Here are a small network's activations along a few directions, averaged over the inputs that share one value of a field.
Related values have similar rows: they may be neighbours, one step apart, or belong to one group.
In the rows, 500 means zero.
Random noise pushes rows far along 4 fixed directions. That doesn't count. These rows show it; they differ only by the noise:
549; 549; 593; 428; 366; 512; 484; 457; 509; 522; 596; 506; 499; 446; 621; 503
576; 449; 685; 436; 275; 544; 497; 431; 550; 474; 593; 471; 408; 393; 590; 524
549; 760; 915; 534; 423; 459; 439; 589; 476; 519; 710; 539; 456; 479; 705; 426
347; 614; 127; 713; 499; 310; 499; 442; 556; 608; 400; 432; 582; 447; 656; 685
504; 560; 751; 468; 408; 543; 459; 469; 539; 514; 584; 560; 432; 457; 632; 467
487; 652; 714; 555; 432; 462; 457; 515; 522; 532; 598; 527; 460; 462; 668; 493


Values of P:
p1: 657; 157; 217; 229; 438; 616; 554; 334; 495; 511; 405; 531; 639; 451; 293; 634
p14: 613; 380; 627; 564; 509; 561; 473; 561; 462; 423; 656; 474; 397; 346; 431; 452
p2: 391; 329; 721; 361; 464; 630; 434; 396; 612; 384; 310; 547; 429; 504; 310; 359
p13: 613; 866; 683; 877; 446; 167; 431; 808; 391; 413; 720; 178; 517; 496; 430; 461
p3: 367; 439; 512; 860; 528; 369; 533; 586; 575; 441; 391; 298; 295; 542; 475; 553
p9: 498; 721; 603; 466; 448; 478; 435; 605; 465; 410; 593; 412; 529; 520; 558; 378
p7: 423; 465; 723; 397; 762; 695; 438; 430; 481; 534; 569; 835; 469; 507; 540; 418
p11: 533; 641; 283; 585; 474; 354; 609; 578; 442; 490; 437; 441; 565; 612; 575; 652
p10: 636; 404; 551; 351; 706; 672; 478; 502; 397; 623; 500; 646; 618; 565; 316; 370
p8: 643; 369; 308; 507; 411; 509; 633; 535; 487; 485; 496; 407; 473; 495; 481; 693
p5: 555; 743; 588; 516; 480; 311; 519; 656; 438; 553; 544; 498; 654; 499; 507; 542
p15: 362; 544; 822; 292; 649; 698; 428; 476; 546; 513; 512; 785; 428; 539; 541; 340
p6: 473; 286; 371; 314; 805; 727; 547; 423; 430; 572; 395; 707; 527; 712; 397; 404
p4: 262; 511; 412; 588; 800; 590; 392; 435; 537; 521; 407; 606; 509; 588; 464; 287
p12: 537; 393; 542; 354; 330; 510; 602; 511; 526; 396; 420; 423; 397; 577; 437; 423
Each value of P is a pair of two hidden parts, and every pair occurs once (5 first parts, 3 second parts).
Changing only the second part turns p14 into p10. p7 has the same second part as p14; what does that change turn p7 into?
> p1
Changing only the second part turns p12 into p9. p3 has the same second part as p12; what does that change turn p3 into?
> p4

Values of F:
f9: 516; 543; 609; 519; 449; 563; 538; 540; 412; 551; 603; 427; 389; 422; 493; 450
f4: 322; 663; 481; 408; 626; 565; 412; 498; 534; 539; 459; 594; 467; 688; 588; 396
f15: 427; 517; 426; 419; 619; 482; 514; 481; 482; 561; 536; 603; 578; 414; 504; 508
f6: 450; 243; 194; 533; 392; 605; 542; 337; 601; 436; 413; 407; 418; 488; 519; 445
f14: 448; 551; 440; 507; 472; 452; 395; 445; 540; 493; 562; 494; 548; 415; 492; 457
f2: 553; 611; 743; 417; 326; 459; 462; 564; 476; 386; 693; 403; 433; 392; 533; 473
f3: 648; 609; 805; 330; 337; 435; 537; 537; 484; 394; 681; 566; 576; 455; 594; 574
f13: 472; 334; 407; 685; 506; 413; 622; 451; 544; 482; 450; 505; 460; 425; 553; 694
f11: 477; 426; 292; 637; 406; 403; 462; 488; 553; 476; 373; 270; 481; 550; 373; 502
f8: 496; 592; 598; 542; 455; 486; 562; 519; 448; 501; 508; 521; 445; 552; 630; 594
f12: 604; 544; 392; 553; 555; 507; 450; 495; 487; 510; 606; 560; 669; 364; 547; 493
f5: 411; 640; 378; 692; 465; 267; 550; 586; 498; 479; 460; 306; 506; 505; 456; 630
f1: 608; 531; 464; 353; 502; 521; 525; 564; 385; 564; 470; 524; 564; 591; 449; 516
f10: 560; 380; 351; 660; 569; 411; 571; 527; 520; 563; 291; 498; 540; 560; 436; 636
f7: 412; 332; 193; 907; 581; 397; 488; 510; 621; 561; 232; 300; 414; 439; 369; 654
Each value of F is a pair of two hidden parts, and every pair occurs once (5 first parts, 3 second parts).
Changing only the second part turns f15 into f10. f14 has the same second part as f15; what does that change turn f14 into?
> f11
Changing only the second part turns f5 into f4. f1 has the same second part as f5; what does that change turn f1 into?
> f8
